Each row below holds a small network's activations on one input, seen along a few directions.
Each table varies a few parts of the input and shows all the possible inputs, shuffled.
A made-up example of a description, with smaller parts first: one of 3 separate values, together with either a single point or one of 11 places around a ring or (one of 5 places around a ring, together with one of 6 places along a line).
Shared parts are said once, and a part with two or three values counts as separate values.

Other details of the inputs vary at random and push rows far along two fixed directions, the same in every table; ignore that.

Rows:
r1: [-13 -15 -32  24   6  10  11 -22 -20 -10   9]
r2: [ 10 -19  -7 -13   1 -14  -3  13   9  24  -7]
r3: [-16  -5 -29  24  -2  16  13 -19 -17  -4  16]
r4: [  4  24  23 -12  20  18  -4 -20  13  -2 -39]
r5: [  8  25  24 -14  18  10  -2 -19   8 -10 -38]
r6: [ 11  -1   5  -8  -8 -12  -5  20   6  15  16]
r7: [ 20  -6  -5 -14  -9  -2  -5   5  -6  15   7]
r8: [ 11  -7   7  -7  -9 -14  -1  22   9  10  16]
r9: [-12  -9 -32  21  -1   8  17 -21 -20 -11  12]
r10: [-26   0 -21  29  -1   6   7  -2 -16 -15  22]
r11: [-32  29  -5  23  21  32  22 -46   3 -25 -30]
r12: [  9 -12   9  -6 -15 -16  -2  19   8   5  12]
r13: [ 18 -10  -3  -9  -3   2 -12   6  -7  17   7]
r14: [-27 -11 -14  27  -7  -1   9  -7 -15 -23  20]
r15: [ -4  31  35  -9  16   4  -3  -2  19  -8 -21]
r16: [  8  -5   3  -9 -11  -9 -15  22  -2   4   9]
r17: [ 10 -10  10  -6  -3 -12  -5  21   6   7  17]
r18: [  8 -16  11  -6  -9 -15  -6  18   4   1  13]
r19: [-27  -7 -17  28 -13  -2  14  -7 -11 -20  18]
r20: [  9 -23  -4 -12   6 -13  -8  14   5  21  -6]
r21: [  6  24  17 -17  16  11   2 -24  16  -3 -42]
r22: [ -3  36  28 -11   6   4  -4   0  19  -6 -27]
r23: [ 20  -9  -1 -12  -4  -1 -10   7 -10  12   7]
r24: [  9  -2   0 -11 -17 -11 -11  23   2   8   8]
Description of these inputs: one of 2 separate values, together with either a single point or one of 5 places around a ring or one of 6 places around a ring.
Changing only the choice among 2 separate values turns r21 into r1. The same change can be made to r12. Which row results? -> r18
Change only the choice among 2 separate values in r5. List by row number the other rows that result. -> r9
Change only the place on the ring of 6 in r15. List by row number the other rows that result. -> r10, r14, r16, r17, r18

Rows:
r25: [-31  27  -4  18  16  16  25 -29  11 -15 -24]
r26: [ 23  14  18 -25   5   7 -21   3   1  10 -15]
r27: [ 13   7  17 -21  16  -3  -8  10  19  20 -20]
r28: [-34  11   3  21  25  13  14 -26   7 -24 -29]
r29: [ 25  10  20 -26  -5  -3 -11  -1   4   0 -19]
r30: [ 34 -42 -17 -13 -17 -18 -21  23 -25  20  37]
r31: [-44  39  21  27   0   7  19  -9  14 -43  -4]
r32: [ 20  20  13 -22  -1   5  -5   3  16  22 -15]
r33: [ 11   1  16 -23  -1 -13  -6   6  20  11 -28]
r34: [ 17  -6  26 -23  10  -6 -12   2  11   3 -22]
r35: [-15 -13 -39  32   3  14  11  -8 -21   5  34]
r36: [-37  -9 -12  41  -9  -6  12  14 -14 -24  45]
r37: [ 27 -47 -20 -11 -25 -24  -7  22 -11  21  29]
r38: [-10 -13 -42  25 -17  11   9 -10 -31  -6  31]
Changing only one part turns r29 into r30. The same change can be made to r31. Which row results? -> r36
What is each input in this table made of? -> one of 2 separate values, together with either a single point or one of 6 places around a ring
Change only the place on the ring of 6 in r30. List by row number the other rows that result. -> r26, r27, r28, r34, r35
Change only the choice among 2 separate values in r27. List by row number the other rows that result. -> r25
